These are the activations of a small network on made-up records, seen along a few directions, one row for each record.
After each row come some of the record's fields: NUSOP, BELUN, VEVI, ROZA, SIDUZ.
A field that a record lacks is written missing.
The largest differences between rows may come from other fields.
In the rows, 500 means zero.
Strong random noise was added to every row along 5 fixed directions; ignore it. To show where, here is one row again and again, with new noise each time:
[486 447 424 572 544 649 562 550 424 431 266 679 421 574 426 475 631 692
 392 615]
[502 440 357 479 449 537 500 582 481 456 279 524 521 529 492 693 649 564
 534 600]
[440 524 576 441 509 382 365 482 453 519 313 601 436 450 554 739 518 498
 519 642]
[559 477 626 480 469 621 465 538 582 611 701 391 527 470 545 445 436 495
 544 483]
[553 598 456 510 422 681 570 620 496 492 591 392 501 521 622 511 523 443
 522 478]
[595 479 488 406 384 609 468 603 624 582 717 277 615 445 575 571 496 416
 615 446]
[578 469 495 405 524 717 477 558 576 488 665 582 498 407 399 336 535 616
 340 474]

[441 664 262 455 469 461 577 563 305 277 259 671 442 508 523 619 618 431
 367 490] => NUSOP: kada / BELUN: missing / VEVI: pufof / ROZA: rek / SIDUZ: nubu
[476 447 495 490 536 389 483 451 556 522 430 611 509 454 401 544 521 508
 473 478] => NUSOP: missing / BELUN: missing / VEVI: mebik / ROZA: nipi / SIDUZ: dano
[433 520 577 595 559 413 501 457 433 462 324 680 409 531 477 475 513 572
 437 618] => NUSOP: takeb / BELUN: girus / VEVI: mebik / ROZA: nipi / SIDUZ: dano
[473 583 535 545 503 695 496 479 492 353 728 506 481 424 449 371 436 518
 380 443] => NUSOP: takeb / BELUN: pur / VEVI: mebik / ROZA: nipi / SIDUZ: nubu
[470 543 456 441 467 447 438 530 457 452 378 482 510 493 549 727 616 403
 535 575] => NUSOP: missing / BELUN: missing / VEVI: pufof / ROZA: rek / SIDUZ: nubu
[390 709 586 467 577 337 457 432 339 427 318 848 310 467 492 571 441 501
 317 561] => NUSOP: kada / BELUN: missing / VEVI: mebik / ROZA: nipi / SIDUZ: dano
[550 343 419 550 469 491 589 559 532 599 473 344 609 581 456 463 532 513
 673 442] => NUSOP: kada / BELUN: missing / VEVI: pufof / ROZA: rek / SIDUZ: nubu
[552 643 360 419 446 618 612 608 481 414 494 496 497 469 585 497 593 449
 417 437] => NUSOP: missing / BELUN: missing / VEVI: mebik / ROZA: rek / SIDUZ: dano
[543 556 525 689 451 544 709 539 473 541 599 336 488 660 646 429 392 403
 636 448] => NUSOP: takeb / BELUN: pur / VEVI: mebik / ROZA: nipi / SIDUZ: dano
[531 297 422 406 467 398 392 475 611 597 396 419 586 423 359 628 565 521
 591 538] => NUSOP: takeb / BELUN: girus / VEVI: pufof / ROZA: rek / SIDUZ: nubu
[518 797 370 413 508 520 583 566 374 371 568 632 396 374 530 450 506 353
 327 335] => NUSOP: kada / BELUN: missing / VEVI: pufof / ROZA: rek / SIDUZ: nubu
[558 498 363 508 418 710 547 577 559 380 632 345 638 536 488 488 577 511
 488 413] => NUSOP: missing / BELUN: missing / VEVI: mebik / ROZA: nipi / SIDUZ: nubu
[459 468 642 572 448 405 456 480 491 623 568 272 530 563 663 601 376 359
 697 478] => NUSOP: missing / BELUN: missing / VEVI: pufof / ROZA: rek / SIDUZ: nubu
[417 591 791 644 557 279 522 394 403 624 403 596 328 566 626 459 338 486
 564 526] => NUSOP: takeb / BELUN: girus / VEVI: mebik / ROZA: rek / SIDUZ: dano
[567 213 416 430 590 567 503 472 588 534 551 654 583 462 155 222 556 738
 340 422] => NUSOP: kada / BELUN: missing / VEVI: pufof / ROZA: rek / SIDUZ: nubu
[525 381 448 446 483 495 526 494 568 550 396 512 516 448 404 548 577 575
 526 524] => NUSOP: takeb / BELUN: pur / VEVI: mebik / ROZA: rek / SIDUZ: dano
[516 489 388 285 508 402 419 466 524 572 452 541 494 358 498 621 589 489
 493 540] => NUSOP: takeb / BELUN: girus / VEVI: mebik / ROZA: rek / SIDUZ: nubu
[495 534 415 420 494 557 534 532 484 437 428 612 466 450 504 489 561 523
 376 516] => NUSOP: missing / BELUN: missing / VEVI: mebik / ROZA: rek / SIDUZ: dano
[493 600 515 545 493 709 483 510 478 390 610 492 498 526 545 437 466 505
 379 510] => NUSOP: missing / BELUN: missing / VEVI: mebik / ROZA: nipi / SIDUZ: nubu
[472 571 481 511 539 469 555 498 414 451 363 702 370 489 516 461 529 557
 381 507] => NUSOP: missing / BELUN: missing / VEVI: mebik / ROZA: rek / SIDUZ: dano
[502 397 739 476 589 470 477 394 586 658 678 559 436 446 440 281 340 580
 476 456] => NUSOP: takeb / BELUN: pur / VEVI: mebik / ROZA: rek / SIDUZ: dano
[477 314 470 617 589 516 587 445 480 466 297 714 482 604 325 386 572 705
 392 569] => NUSOP: missing / BELUN: missing / VEVI: mebik / ROZA: nipi / SIDUZ: dano
[543 618 395 467 467 488 589 561 469 456 434 553 445 488 545 487 548 484
 435 460] => NUSOP: takeb / BELUN: girus / VEVI: mebik / ROZA: rek / SIDUZ: dano
[456 413 661 514 570 562 408 446 493 555 466 514 483 487 484 442 480 566
 461 585] => NUSOP: missing / BELUN: missing / VEVI: pufof / ROZA: rek / SIDUZ: nubu
[503 458 506 379 508 420 425 469 558 452 555 579 556 388 445 566 521 480
 432 484] => NUSOP: missing / BELUN: missing / VEVI: mebik / ROZA: nipi / SIDUZ: dano
[467 414 608 589 420 362 517 473 579 602 651 293 608 573 584 562 385 388
 706 437] => NUSOP: takeb / BELUN: missing / VEVI: mebik / ROZA: nipi / SIDUZ: dano
[419 387 499 408 574 399 299 410 524 400 341 693 528 433 333 648 562 642
 394 594] => NUSOP: missing / BELUN: missing / VEVI: mebik / ROZA: nipi / SIDUZ: nubu
[505 447 508 540 613 645 512 470 408 461 363 692 391 514 411 341 572 664
 303 576] => NUSOP: missing / BELUN: missing / VEVI: pufof / ROZA: rek / SIDUZ: nubu
[434 442 665 699 516 515 612 441 433 619 443 553 424 585 501 340 402 575
 565 523] => NUSOP: kada / BELUN: missing / VEVI: mebik / ROZA: rek / SIDUZ: dano
[385 732 425 585 481 630 529 517 311 200 411 603 415 549 620 604 542 467
 336 532] => NUSOP: missing / BELUN: missing / VEVI: mebik / ROZA: nipi / SIDUZ: nubu
[428 498 512 635 492 490 511 492 448 431 403 451 505 630 551 595 474 510
 605 535] => NUSOP: takeb / BELUN: missing / VEVI: mebik / ROZA: nipi / SIDUZ: nubu
[463 647 544 459 501 482 383 478 446 362 528 544 477 428 577 629 476 444
 432 509] => NUSOP: missing / BELUN: missing / VEVI: mebik / ROZA: nipi / SIDUZ: nubu
[553 331 273 480 521 639 577 574 534 425 352 518 551 539 326 413 661 663
 442 511] => NUSOP: takeb / BELUN: pur / VEVI: pufof / ROZA: rek / SIDUZ: nubu
[597 513 323 497 442 644 647 624 581 440 711 407 596 505 505 372 530 449
 474 348] => NUSOP: missing / BELUN: missing / VEVI: mebik / ROZA: nipi / SIDUZ: dano
[526 355 538 372 557 531 412 454 602 483 709 572 529 406 274 379 506 581
 388 451] => NUSOP: takeb / BELUN: pur / VEVI: pufof / ROZA: rek / SIDUZ: nubu
[523 381 561 609 580 647 489 459 527 485 469 560 513 565 385 351 522 699
 432 543] => NUSOP: missing / BELUN: missing / VEVI: mebik / ROZA: nipi / SIDUZ: nubu
[561 606 672 390 500 544 425 487 589 589 831 431 478 316 539 391 361 348
 434 364] => NUSOP: missing / BELUN: missing / VEVI: pufof / ROZA: rek / SIDUZ: dano
[448 472 655 592 622 492 470 444 431 544 418 621 380 538 493 367 437 585
 437 536] => NUSOP: missing / BELUN: missing / VEVI: pufof / ROZA: rek / SIDUZ: nubu
[388 831 616 642 539 541 579 571 315 437 486 532 325 592 704 519 401 370
 413 522] => NUSOP: missing / BELUN: missing / VEVI: mebik / ROZA: rek / SIDUZ: dano
[517 553 568 623 505 626 522 501 501 501 587 419 502 586 582 416 416 491
 522 481] => NUSOP: missing / BELUN: missing / VEVI: mebik / ROZA: nipi / SIDUZ: nubu
[506 305 549 623 476 408 523 484 509 653 314 321 565 646 491 581 551 568
 715 573] => NUSOP: takeb / BELUN: girus / VEVI: pufof / ROZA: rek / SIDUZ: nubu
[493 434 556 429 508 448 399 482 506 538 468 441 533 451 516 604 514 481
 547 530] => NUSOP: missing / BELUN: missing / VEVI: pufof / ROZA: rek / SIDUZ: nubu
[541 512 480 532 476 437 610 526 550 490 716 443 538 505 487 396 436 452
 538 348] => NUSOP: takeb / BELUN: girus / VEVI: mebik / ROZA: nipi / SIDUZ: dano
[469 657 506 439 524 509 525 493 458 365 621 640 446 421 541 458 475 420
 322 426] => NUSOP: missing / BELUN: missing / VEVI: mebik / ROZA: nipi / SIDUZ: dano
[467 490 695 821 567 479 673 432 402 575 456 554 377 729 570 315 374 560
 556 480] => NUSOP: missing / BELUN: missing / VEVI: mebik / ROZA: nipi / SIDUZ: dano
[502 512 392 354 448 564 377 518 539 309 592 502 595 382 453 630 573 497
 411 462] => NUSOP: missing / BELUN: missing / VEVI: mebik / ROZA: nipi / SIDUZ: nubu

Here are new rows. What are their fields?
[498 672 261 380 514 555 521 586 397 337 283 631 441 445 535 591 649 438
 315 530] => NUSOP: missing / BELUN: missing / VEVI: pufof / ROZA: rek / SIDUZ: nubu
[477 669 414 494 571 602 585 509 403 477 437 671 340 479 551 324 557 543
 318 504] => NUSOP: takeb / BELUN: girus / VEVI: mebik / ROZA: rek / SIDUZ: nubu
[425 488 598 562 463 479 439 460 467 462 472 496 474 582 543 582 483 458
 570 537] => NUSOP: missing / BELUN: missing / VEVI: pufof / ROZA: rek / SIDUZ: nubu
[472 569 412 629 518 439 644 518 416 428 327 615 429 558 508 552 568 488
 498 466] => NUSOP: missing / BELUN: missing / VEVI: mebik / ROZA: nipi / SIDUZ: dano
[497 516 647 536 452 345 495 440 509 645 495 452 449 515 609 524 389 432
 590 511] => NUSOP: takeb / BELUN: girus / VEVI: mebik / ROZA: rek / SIDUZ: dano
[522 477 608 516 587 582 493 464 520 565 568 563 448 483 410 234 453 586
 350 490] => NUSOP: takeb / BELUN: girus / VEVI: pufof / ROZA: rek / SIDUZ: nubu
[521 329 488 474 443 713 388 525 636 455 660 337 683 459 437 483 539 578
 521 532] => NUSOP: missing / BELUN: missing / VEVI: mebik / ROZA: nipi / SIDUZ: nubu
[626 289 321 413 428 601 530 619 660 563 621 247 714 491 402 483 617 537
 623 385] => NUSOP: missing / BELUN: missing / VEVI: pufof / ROZA: rek / SIDUZ: nubu
[511 305 501 456 578 634 357 413 562 403 489 694 533 440 261 395 550 742
 291 573] => NUSOP: missing / BELUN: missing / VEVI: mebik / ROZA: nipi / SIDUZ: nubu
[473 672 515 510 435 505 474 475 486 412 600 409 491 458 581 623 422 352
 526 440] => NUSOP: takeb / BELUN: pur / VEVI: mebik / ROZA: nipi / SIDUZ: nubu
[500 557 500 437 562 549 486 484 469 450 563 617 430 424 432 342 518 536
 299 465] => NUSOP: takeb / BELUN: girus / VEVI: pufof / ROZA: rek / SIDUZ: nubu
[468 505 566 444 526 245 474 420 499 493 543 660 515 441 423 526 422 453
 477 423] => NUSOP: kada / BELUN: missing / VEVI: mebik / ROZA: nipi / SIDUZ: dano
[492 600 534 522 473 388 534 517 469 491 510 453 499 510 636 627 472 371
 582 464] => NUSOP: missing / BELUN: missing / VEVI: mebik / ROZA: nipi / SIDUZ: dano
[506 557 525 449 574 475 496 487 523 453 599 663 464 412 450 394 469 506
 339 442] => NUSOP: missing / BELUN: missing / VEVI: mebik / ROZA: nipi / SIDUZ: dano
[557 484 667 498 562 544 482 428 605 838 612 378 457 449 549 347 385 482
 611 534] => NUSOP: takeb / BELUN: girus / VEVI: mebik / ROZA: rek / SIDUZ: nubu
[468 386 554 632 517 625 538 443 483 391 585 494 528 593 394 391 459 644
 479 480] => NUSOP: takeb / BELUN: pur / VEVI: mebik / ROZA: nipi / SIDUZ: nubu
[575 432 566 422 562 410 468 463 623 571 684 578 538 405 391 372 434 519
 443 396] => NUSOP: missing / BELUN: missing / VEVI: mebik / ROZA: nipi / SIDUZ: dano
[582 571 297 497 367 422 674 608 516 456 584 362 624 558 564 586 511 330
 637 330] => NUSOP: kada / BELUN: missing / VEVI: mebik / ROZA: nipi / SIDUZ: dano
[497 321 410 359 451 445 378 509 590 517 470 389 638 434 435 665 575 488
 558 502] => NUSOP: missing / BELUN: missing / VEVI: pufof / ROZA: rek / SIDUZ: nubu
[559 531 339 466 365 545 523 582 560 435 518 208 674 546 590 730 559 377
 681 485] => NUSOP: takeb / BELUN: pur / VEVI: mebik / ROZA: nipi / SIDUZ: nubu
[464 521 613 547 533 542 391 409 463 437 528 581 452 493 509 498 424 540
 403 555] => NUSOP: missing / BELUN: missing / VEVI: mebik / ROZA: nipi / SIDUZ: nubu
[451 520 527 458 631 489 438 424 480 616 362 720 351 394 452 428 534 591
 395 569] => NUSOP: missing / BELUN: missing / VEVI: mebik / ROZA: rek / SIDUZ: nubu
[522 431 370 528 383 470 526 545 539 426 504 418 567 594 433 564 585 485
 600 435] => NUSOP: takeb / BELUN: girus / VEVI: pufof / ROZA: rek / SIDUZ: nubu
